A small network was trained on invented records. Each row is its activation on one of them, seen along a few directions.
After each row come some of the record's fields: H, P, K, U.
Other fields move the rows too, some of them a lot.
(in the rows, 500 means zero)
Strong random noise was added to every row along 3 fixed directions; ignore it. To show where, here is one row again and again, with new noise each time:
[705 656 204 705 523  69 763 467 532 587 515 515 512 572 488 441 391 539
 430 295]
[487 655 672 663 431 462 429 627 453 416 313 537 583 426 677 509 515 499
 574 678]
[497 659 679 654 439 492 412 624 415 384 310 550 584 414 683 485 497 502
 588 685]
[626 331 447 628 470 272 723 597 606 647 503 373 454 595 421 535 631 338
 512 156]
[596 494 551 622 476 424 555 597 437 462 416 483 517 491 548 456 524 423
 571 402]

[643 853 288 548 585 353 476 334 141 203 489 751 598 360 664 243 101 735
 468 627] => (H h1; P p1; K k2; U u2)
[635 304 354 414 594 632 615 493 483 535 621 467 418 609 226 347 478 448
 578 282] => (H h3; P p2; K k1; U u1)
[432 823 344 661 468 265 564 468 727 654 427 573 597 550 500 575 416 708
 414 830] => (H h3; P p2; K k2; U u1)
[564 331 494 430 548 638 549 490 455 479 576 448 435 541 370 429 573 419
 533 258] => (H h2; P p2; K k1; U u2)
[510 652 493 526 519 597 453 552 478 375 439 626 537 461 437 415 386 600
 566 754] => (H h2; P p2; K k2; U u2)
[564 469 586 445 549 781 377 567 282 273 464 588 511 433 447 312 389 502
 632 590] => (H h1; P p2; K k2; U u2)
[310 660 518 466 438 450 387 373 598 534 486 561 575 468 695 657 479 671
 337 765] => (H h1; P p1; K k1; U u1)
[585 477 198 386 548 267 694 333 623 607 673 520 429 586 403 545 418 581
 314 320] => (H h1; P p3; K k1; U u2)
[377 582 406 451 467 315 438 265 515 629 603 418 536 468 742 669 492 587
 264 489] => (H h1; P p2; K k3; U u1)
[507 470 405 640 476 150 740 563 793 731 509 385 435 600 418 668 642 393
 407 277] => (H h2; P p3; K k1; U u2)
[411 492 671 459 505 721 319 575 525 442 456 522 526 483 530 519 542 525
 546 708] => (H h1; P p2; K k1; U u1)
[636 239 655 476 505 751 479 623 292 362 462 469 467 476 427 343 525 300
 714 337] => (H h2; P p3; K k2; U u1)
[490 775 401 676 469 290 557 537 629 548 411 579 568 513 524 535 405 609
 449 754] => (H h2; P p3; K k2; U u1)
[615 498 349 465 559 509 539 484 456 472 560 529 494 536 409 405 397 565
 506 453] => (H h1; P p2; K k2; U u2)
[555 384 540 532 491 573 585 597 519 536 499 471 495 528 378 459 575 416
 596 454] => (H h3; P p1; K k2; U u1)
[595 592 538 566 534 505 443 568 320 371 409 560 575 443 579 365 410 507
 574 542] => (H h1; P p2; K k2; U u2)
[374 519 814 505 409 742 280 614 449 390 329 502 584 405 658 554 569 501
 597 808] => (H h1; P p2; K k2; U u2)
[589 306 477 617 502 443 669 616 616 628 478 363 440 634 297 481 650 340
 591 240] => (H h3; P p3; K k2; U u1)
[471 517 462 351 541 623 399 371 362 419 566 536 460 464 526 428 421 543
 447 497] => (H h2; P p3; K k3; U u2)
[764 399 286 541 591 398 741 534 449 504 583 509 466 579 274 316 436 439
 578 176] => (H h2; P p1; K k2; U u2)
[403 623 591 540 447 433 378 382 412 514 477 463 576 421 812 605 517 525
 389 574] => (H h1; P p2; K k3; U u1)
[335 723 630 639 390 346 401 610 703 564 346 525 581 461 660 688 546 576
 442 861] => (H h1; P p3; K k2; U u2)
[488 608 366 487 473 302 597 429 656 582 532 561 504 525 530 600 439 612
 372 555] => (H h1; P p1; K k1; U u2)
[580 433 472 555 517 551 612 625 540 492 506 503 471 551 338 413 505 449
 619 482] => (H h3; P p1; K k2; U u1)
[318 292 770 576 371 553 472 671 659 693 350 273 493 520 509 745 837 294
 540 471] => (H h3; P p3; K k2; U u1)
[482 561 546 577 473 437 574 609 650 528 456 542 523 484 463 553 531 489
 540 596] => (H h2; P p1; K k1; U u2)
[665 443 436 539 550 505 613 581 481 473 487 483 463 563 320 378 484 423
 599 338] => (H h2; P p3; K k2; U u2)
[405 602 745 624 439 503 402 657 571 431 318 527 542 432 653 583 576 489
 571 685] => (H h1; P p1; K k1; U u2)
[677 576 401 530 550 427 539 414 175 294 523 621 560 406 573 275 253 543
 539 413] => (H h1; P p1; K k2; U u2)
[447 452 327 475 489 241 642 366 698 662 614 486 489 561 488 611 513 558
 317 405] => (H h1; P p1; K k1; U u1)
[575 500 415 389 596 713 415 385 240 299 573 604 462 477 463 298 329 557
 544 461] => (H h2; P p2; K k3; U u1)
[563 506 455 500 528 556 586 565 544 513 543 503 476 523 359 462 507 480
 562 500] => (H h3; P p2; K k1; U u2)
[460 605 538 497 505 560 426 509 442 428 509 571 509 424 574 487 452 513
 530 638] => (H h2; P p1; K k3; U u1)
[581 534 349 361 603 547 422 263 248 346 638 579 492 455 598 353 287 622
 428 397] => (H h1; P p2; K k3; U u1)
[702 304 399 450 590 502 543 412 202 426 635 431 447 494 539 315 442 352
 546  78] => (H h1; P p2; K k3; U u1)
[554 332 414 444 506 476 667 520 668 609 581 451 428 585 322 558 576 447
 493 299] => (H h2; P p1; K k1; U u2)
[517 435 634 577 467 558 532 691 597 506 398 490 528 511 417 499 600 424
 636 550] => (H h2; P p1; K k2; U u2)
[675 765 271 674 533 222 631 402 296 449 494 606 583 445 594 352 290 573
 465 464] => (H h2; P p1; K k2; U u1)
[567 561 365 428 586 595 511 416 397 362 587 636 460 495 424 324 346 598
 537 549] => (H h2; P p1; K k3; U u1)
[372 664 301 543 488 254 625 424 812 745 552 500 510 584 405 672 533 649
 329 677] => (H h3; P p1; K k1; U u1)
[330 677 616 595 427 440 372 551 658 566 406 531 567 456 642 659 521 570
 442 821] => (H h1; P p2; K k1; U u1)
[378 707 589 735 415 324 500 651 687 585 323 515 595 482 590 607 555 549
 513 797] => (H h2; P p1; K k2; U u1)
[441 893 550 425 514 616 209 270 130 154 456 733 581 301 938 438 194 752
 412 894] => (H h1; P p3; K k3; U u1)
[412 203 718 355 467 664 395 445 387 477 569 390 479 437 644 591 629 321
 474 326] => (H h1; P p2; K k3; U u1)
[498 130 586 346 512 760 543 611 632 539 575 439 404 567 192 494 655 373
 608 369] => (H h2; P p2; K k2; U u2)
[343 561 806 608 397 547 394 690 637 525 306 479 575 447 603 637 646 438
 578 732] => (H h2; P p1; K k1; U u2)

Which values does each new row have?
[503 773 586 595 529 531 383 548 384 325 343 592 550 407 637 434 411 568
 562 711] => (H h2; P p3; K k1; U u2)
[651 314 442 542 499 329 705 556 480 538 567 474 483 536 417 446 513 354
 525 174] => (H h1; P p1; K k2; U u2)
[566 241 575 386 522 714 444 461 274 412 558 411 398 487 507 425 545 332
 577 200] => (H h2; P p3; K k3; U u1)
[465 481 366 428 453 315 552 329 519 633 577 396 470 548 599 655 558 517
 273 315] => (H h1; P p3; K k2; U u2)
[533 629 262 478 565 449 582 428 558 511 552 585 485 549 345 460 378 645
 448 620] => (H h3; P p3; K k2; U u1)
[553 515 336 570 494 185 628 422 541 652 573 422 549 528 555 550 473 516
 376 326] => (H h1; P p2; K k2; U u2)
[389 745 526 571 486 516 439 530 583 474 411 634 586 457 512 512 417 670
 507 909] => (H h3; P p1; K k1; U u1)
[600 537 350 575 548 334 652 517 628 584 545 498 478 567 373 482 492 501
 492 374] => (H h2; P p2; K k1; U u2)
[502 274 712 568 429 609 490 648 499 522 377 379 482 540 470 532 676 288
 630 374] => (H h2; P p3; K k2; U u1)
[418 520 809 606 413 461 400 665 544 470 316 450 517 444 698 643 647 369
 537 539] => (H h1; P p3; K k1; U u2)
[376 365 805 661 358 401 457 749 672 642 338 361 561 484 629 688 772 328
 577 501] => (H h1; P p1; K k2; U u2)
[438 331 743 482 443 821 405 683 579 517 415 421 502 528 401 537 703 383
 669 608] => (H h3; P p2; K k2; U u1)
[716 548 243 494 615 435 622 354 231 362 629 604 467 480 489 263 293 516
 509 254] => (H h2; P p1; K k3; U u1)
[518 368 653 605 409 285 553 580 470 600 439 320 542 479 708 636 674 291
 474 259] => (H h1; P p3; K k2; U u2)
[561 575 345 416 560 481 471 312 324 361 603 600 450 477 592 413 305 597
 406 460] => (H h1; P p3; K k3; U u1)
[458 593 572 518 458 504 383 501 422 410 410 509 514 456 618 533 469 540
 476 593] => (H h1; P p3; K k2; U u2)
[323 625 491 490 424 426 482 465 801 661 473 509 527 545 503 716 580 626
 379 751] => (H h2; P p2; K k1; U u2)
[254 689 722 588 378 418 357 576 696 558 345 511 639 418 717 718 576 614
 427 944] => (H h1; P p2; K k2; U u2)
[583 513 386 627 507 105 657 513 595 648 487 404 486 564 560 576 534 416
 403 229] => (H h1; P p3; K k1; U u2)
[576 464 417 601 506 442 609 544 535 520 480 519 505 564 390 436 476 492
 556 449] => (H h2; P p1; K k2; U u1)
[436 764 664 738 378 252 455 634 542 511 281 556 653 404 769 599 498 533
 515 775] => (H h1; P p1; K k2; U u2)
[549 685 314 556 480 214 588 396 479 511 466 532 517 505 591 528 378 589
 368 484] => (H h1; P p3; K k2; U u2)
[485 754 425 710 451 287 547 516 605 546 378 564 588 520 557 525 442 619
 488 707] => (H h2; P p1; K k2; U u1)
